A small network was shown many inputs. Here are its activations along a few directions, one row for each input.
In each table, some parts of the input vary, and every possible input appears once, in random order.
Descriptions start from the smaller parts, as in this example, which fits no table here: line(6) and (point or ring(11) or (values(2) and ring(8))).
Shared parts are said once, and a part with two or three values counts as separate values.
In the rows, zero is written as 128.

Table:
row 1: [102 136 114 176 105  18 141 153 112 128 118  79 196 128]
row 2: [125 148  66 127 147 143  67  80 128 136 174 120 105 206]
row 3: [ 63 153 137 184 104  10 133 158  54 164 152  92 161  77]
row 4: [ 84 139  55 122  71 102  82 105  26 166 193 122  59 129]
row 5: [132  47 172 134 180 135 189  89 141 111 154 139  91 171]
row 6: [157  89 194  96 146 169 158 166 171  91 148  89  62 114]
row 7: [ 79 136 176 166 183  78 143 131 116 134 118  98 226 191]
row 8: [187 150  97 162  60 103 185 109 102 160  80 181 118 108]
row 9: [122 166 119  65 109 207  68 144 125 119 163  73 103 179]
row 10: [ 46  88  16  84 128 236  43 143 143 153 110 120 128  94]
row 11: [129 148  34 139  99 145  83  82 123  74 187 132 131 186]
row 12: [108  67 131 151 105  64 178 125  76 136 178 140  18  65]
row 13: [191 164 170  95 117 152 157 137 131 173 106 209 146 135]
row 14: [170 147 161 153 135 165 186  80 107 171  87 194 153 167]
row 15: [190 189 196  83 104 182 129 107 133 131  50 148 122  79]
row 16: [103 162 147 190 182  49 114 141 153 131 125  96 199 160]
row 17: [137  60 106 137 108  73 199 114 139  98 150 127  55 111]
row 18: [112 164 136  37 108 187  36 101 124  98 126  80  95 154]
row 19: [149  78 112 169 133 107 180 103 177  43 172 153  87 123]
row 20: [107 118  98 105 144 172  93  68  92 142 169 120 133 234]
row 21: [146  91 209  64 148 151 132 118 171  70 116  94  58  85]
row 22: [191 172 131 178 136 135 155  95 144 165  89 195 122 141]
row 23: [109 148 184 108 166  65 110 187 135 136 139 109 222 156]
row 24: [113 176 194 125 153 115 113 204 140 112 117  45 202 129]
row 25: [154  62 182  76 161 121 158 145 166 114 173 152  85 138]
row 26: [102 176 208  94 157  95  85 160 136  89  81  52 194 103]
row 27: [116 149 121 210 128  50 114 147 148  74 136 107 226 143]
row 28: [131 105  79 136 123 230 126 160 148 184  29 191 151  23]
row 29: [195 190 182 115 104 200 156 159 135 149  79 146 122 112]
row 30: [128 134 106  46 125 159  63 124 115 144 188 134 127 202]
row 31: [148  79 141 156 182 105 164 100 180 106 159 139  62 142]
row 32: [115 131  30 109  74 112 103  94  87 128 165 107  97 175]
row 33: [151 162 121 171  59  94 170 118  40 196 109 196  80  61]
row 34: [ 84  14  87 111 167 200 137 162 188 125  97 134  91  26]
row 35: [ 32 103  92 140 171 145  98 197 163 149  72  88 232  38]
row 36: [200 166 103 195  85 135 162 101 139 105 100 208 148 122]
The inputs of row 2 and row 22 match in every part but one. If row 10 is changed in the same way as row 2 into row 22, which row does it become?
> row 28
What is each input in this table made of?
> values(4) and (point or line(8))
Which other rows does row 27 become when the values(4) part takes its other values? List them by row number.
> row 11, row 19, row 36
Which other rows agree with row 25 in the values(4) part? List them by row number.
> row 5, row 6, row 12, row 17, row 19, row 21, row 31, row 34
Start at row 26 and move only the line(8) part, one step at a time. The first step leads to row 24. Which rows follow, in order?
> row 23, row 7, row 16, row 27, row 1, row 3

Table:
row 37: [126 142 146 177 148 107 143 106 144 105  87 113 157 121]
row 38: [ 77 110 102 128 153 159 104 155 132 137 133  90 165 137]
row 39: [ 98 126 119 174 109  38 147 143  92 130 148 108 140 103]
row 40: [153 123 118 115 101 171 105 119 119 137 119 133  84 106]
row 41: [124 144 116  96  98 181 116 114 114 124 118 142  92 103]
row 42: [152  91 120 135 126 148 161  93 137 136 149 182  94 125]
row 43: [157 121 102 103 122 155 145 110 129 136 127 139  85 111]
row 44: [152 148 150 143 123 114 142 177 165 106 103 130 186 100]
row 45: [ 85 122 108 107 154 117  72 141 148 123 133 106 158 125]
row 46: [120 128 214 112 167 111 146 159 134 142 107 105 153 111]
row 47: [144 108 116 122 111 146 153 120 145 142 125 153  72 132]
row 48: [153  94 119 127 131 144 154 117 119 126 131 175  82 129]
row 49: [133 152 134 131 138 115 109 123 130 102 180 101 113 178]
row 50: [130 187 125 153 119 103 117 129  92 175 111 146 193 158]
row 51: [117 125 129  96 120 111 105 113 119 102 150  95 147 180]
What is each input in this table made of?
> line(4) or values(5) or line(6)
Start at row 49 and move only the line(4) part, one step at a time. The first step leads to row 51. Which rows follow, in order?
> row 45, row 38

Table:
row 52: [108 135 116 118 139 135  97 130 133 120 138 105 152 153]
row 53: [118 160 157 191 133  31 153 147 111 131 121 114 199 131]
row 54: [101 138 119 110 132 130  93 135 118 130 140 100 145 146]
row 55: [134 134 149 121 136 152 130 149 148 131  91 130 149  97]
row 56: [161 124 133 136 114 147 160 122 133 137 103 166 102  96]
row 57: [135 124 100 132 117 129 127 104 118 126 150 141 106 152]
row 58: [122 133 143 110 138 139 112 141 142 116 123 106 139 128]
row 59: [129 127 104 124 110 125 123 108 103 136 153 136  99 145]
row 60: [125 122 154 116 148 146 130 146 146 132 107 124 145 114]
row 61: [152 112 138 131 126 140 160 118 131 138 119 160  99 114]
row 62: [130 112 104 132 116 125 134 112 119 125 147 138  95 130]
row 63: [149 122 128 124 116 134 142 114 127 122 135 142  93 127]
row 64: [102 122 119 117 139 130 104 139 134 119 135 102 142 131]
What is each input in this table made of?
> point or (values(2) and line(6))
Which other rows does row 63 become when the values(2) part takes its other values? List them by row number.
> row 58

Table:
row 65: [155 109  86 138  88 150 155  87 110 134 129 174  48 101]
row 66: [177  95 146  93 119 175 158 118 153 112 135 161  50 109]
row 67: [153  79 119 103 116 168 156 127 149 120 131 160  51  82]
row 68: [141 136 197 162 167  92 167 152 162 114  93 120 184 118]
row 69: [145 141 199 149 147  78 164 168 153 112 105 116 174 106]
row 70: [122 125 173 160 143  72 161 177 148 119 101 115 177  79]
row 71: [ 77 137  74 122 120 118  69 117 104 116 163  78 135 158]
row 72: [170 100 142 108 118 166 165  96 124 138 133 171  45 123]
row 73: [ 74 108 107  87 147 138  70 157 143 102 165  63 137 141]
row 74: [147 171 166 184 121  59 161 128 114 127 104 130 172 124]
row 75: [ 80 135  58 123 118 111  70 121  97 132 181  99 148 180]
row 76: [115 131 170 175 143  63 167 156 118 145 101 126 173  92]
row 77: [137 147 195 164 147  69 170 147 123 139 106 127 171 120]
row 78: [149 170 149 187 119  53 162 133 108 144 124 149 184 149]
row 79: [125 154 140 195 116  53 158 137 109 134 100 129 174  97]
row 80: [ 90 128 132  88 149 129  81 124 119 120 164  80 134 176]
row 81: [ 94 117 136  86 167 152  77 130 157  94 151  74 148 174]
row 82: [179 124 113 128  92 156 158  78 114 126 133 175  46 129]
row 83: [ 72 101 108  98 164 149  74 139 152 102 148  71 149 149]
row 84: [150  74 119 116 135 182 159 111 158 122 118 165  61  93]
row 85: [170 151 103  86  94 248 117 119 129 170  66 189 102  85]
row 86: [174  89 145 106 139 189 162 101 163 114 123 166  59 120]
row 87: [103 151  85 111 122 114  73 111 102 124 183 102 146 206]
row 88: [ 97 123 134  75 150 141  74 147 148  94 167  67 136 166]
row 89: [119 120 172 173 162  87 164 161 157 121  88 119 186  91]
row 90: [158 107  69 140  86 143 156  91 104 150 147 192  61 125]
row 91: [139 197 156 142 122 149 119 170 129 172  35 144 225  80]
row 92: [ 89 179  91  70 125 217  28 150 124 153 100  95 186 143]
row 93: [127 153 123 197 114  48 159 142 103 150 120 148 186 121]
row 94: [147  84 115 118 115 159 163 106 120 146 129 170  47  96]
row 95: [182 123  95 130  89 150 159  82 108 143 152 193  59 153]
row 96: [100 153 102 109 124 121  72 107 109 108 165  81 134 184]
row 97: [ 67 113 105 100 145 125  78 134 114 128 162  76 136 151]
The inputs of row 68 and row 81 match in every part but one. If row 69 is changed in the same way as row 68 into row 81, which row does it become?
> row 88
What is each input in this table made of?
> values(3) and (point or (values(2) and line(5)))
Which other rows does row 90 become when the values(2) part takes its other values? List them by row number.
> row 95
Which other rows does row 97 become when the values(3) part takes its other values? List them by row number.
> row 76, row 94
Which other rows does row 70 become when the line(5) part takes its other values? List them by row number.
> row 76, row 79, row 89, row 93
